Each row below holds a small network's activations on one record, seen along a few directions.
Here are examples, each followed by its value of one field, V.
Records without V are marked absent.
Other fields move the rows too, some of them a lot.
In the rows, zero is written as 128.
[142 154 100 125 150 146 110 130 118 172 168 119 126 113 122 113 128 141
 131]  v8
[128  99 150 144 125 138 124 119 136 116 103 130 122 117 115 120 136 144
 108]  v4
[154 166 110 105 102 131 119 144 100 194 199  97  78 145 109 111 132 128
 158]  v6
[160 149 107 131 154 128 106 131 121 154 152 114 103 125 137 109 129 135
 145]  v6
[111  94 149 143 143 120 173 113 158 109  91 125 149 110 112 164 124 104
 138]  v1
[128 128 109 132 156 143 133 121 118 143 126 118 127 116 110 123 117 137
 122]  v8
[115 127 117 123 125 146 123 127 130 119 117 115 126 120 135 126 124 128
 140]  absent
[114 104 135 130 101 115 156 133 130 137  85 127 105 157 119 118 132 111
 109]  v5
[109 104 147 142 166 112 144  87 121 100  81 111 133 144 127 148 124 125
  91]  v2
[ 86  76 159 148 142 122 161  94 121  95  53 132 144 113 108 152 121 122
  73]  v7
[140 143 128 128 131 131 111 142 126 147 149 136 114 119 149 103 145 116
 121]  v5
[129 136 112 122 124 158 116 148 143 130 162 141 110 138 141 138  80 141
 126]  v9
[135 166 134 100  81 125 141 154 113 175 171 113  79 145 148 122  99 136
 158]  v5
[ 86 106 146 133 133 110 154  91 119  97  87 133 153 107 119 139 137 138
  93]  v7
[152 109 134 115 112 137 129 129 130 101  97 145 129 114 118 153 137 145
 120]  v4
[ 86 161 139 117 116 139 101 142 114 124 101 109 109 130 105 126 146 101
 132]  absent
[141 161  96 110 124 160  95 160 139 162 210 135 106 131 153 132  88 145
 151]  v9
[115 133 116 149 116 126 125 135 139 139 140 150 109 105 143 154  86 126
 140]  v1
[157 137 109 138 135 135 108 125 119 136 139 126 107 126 128 104 120 119
 127]  v6
[133 159 113 122 136 145 117 146 148 141 162 128 114 137 154 133  95 155
 141]  v9
[138 138 109 127 125 118 132 140 134 130 138 159 125 100 124 171 135 116
 131]  v1
[118 127 136 145 140 120 128  89 123 107  94 120 138 133 129 132 131 111
  84]  v2
[140 140 123 149 126 133 116 123 102 121 137 115 139 135 149 146 104 120
 107]  v2
[106 143 131  96 107 118 127 155 149 129  91  71 120 135 117 139 137 104
 137]  absent
[129 131 110 133 155 141 132 118 122 142 123 117 130 116 113 120 120 140
 122]  v8
[125 150 134 146 129 113 106 115 148 118 148 117 122 135 151 155 109 151
 131]  v3
[112 119 149 166 138 112 130 102 150  92 101 128 133 135 113 145 146 123
  85]  v3
[121 108 157 135 128  98 123 114 161 100  99 118 174 154 103 151 126 111
 127]  v3
[131 106 145 141 127 136 119 124 131 123 119 128 124 115 119 118 143 146
 116]  v4
[126 111 152 119 126 126 141 112 136 128 109 118 160  98 124 151 125 112
 101]  v7

Which value of V does each new row have?
[ 96  87 156 168 138 125 149  87 147  75  89 127 141 147 103 157 144 118
  98]  v3
[101 118 134 161 140 116 140 124 139 125 109 143 125 106 114 143 136 113
 114]  v1
[117  99 163 128 127 124 159  98 144 105  65 122 164 103 120 154 120 109
  86]  v7
[163 146 104 133 133 137 102 131 119 149 152 125 106 123 133 103 122 119
 130]  v6
[168 161  93  92 133 154 101 149 128 180 203 107 144  97 126 119 117 124
 151]  v8
[ 93 131 121 124 136 145  98 143 128 108 106 107 105 113 127 135 142 106
 114]  absent
[124 104 135 121 118 127 121 127 124 103 136 133 124 109 114 117 134 154
 121]  v4
[121 101 145 125 125 118 160  99 127  90  56 142 149 110 119 177 130 127
  84]  v7
[ 90 118 141 142 111  80 160 101 151  95  90 108 130 163 100 147 145 143
 102]  v3
[117 121 136 124 142 116 152 115 129 111 124 131 127 130 146 109 144 135
 138]  v5
[123 113 136 124 151 134 136 123 126 145 147 126 118 138 149 120 149 128
 143]  v5
[105 120 124 134 136 141 155 113 148  89 117 144 137 143 112 121 132 134
 112]  v9
[ 94  90 162 181 133 116 157  77 154  61  56 128 146 148 102 152 147 117
  89]  v3
[122 114 135 122 135 114 110 145 122 145 125 146 134 152 131 106 131 114
 137]  v5
[ 77  79 155 142 135 112 171  83 122  71  46 137 149 110 106 149 120 130
  77]  v7
[151 154  99 144 129 152 122 152 105 143 138 119 136 115 131 127  93 140
 127]  v8
[152 166 113 113 123 133  96 149 128 171 187 133  99 121 186 117 108 141
 162]  v5
[132 128 104 128 148 150 120 128 116 152 148 125 121 118 110 126 117 135
 124]  v8
[103  93 107 133 129  96 127 107 126 134  88 111 154 174 125 137 130 118
  98]  v2
[ 81  81 156 148 135 131 158  83 120 103  73 133 155 121 113 149 139 119
  96]  v7
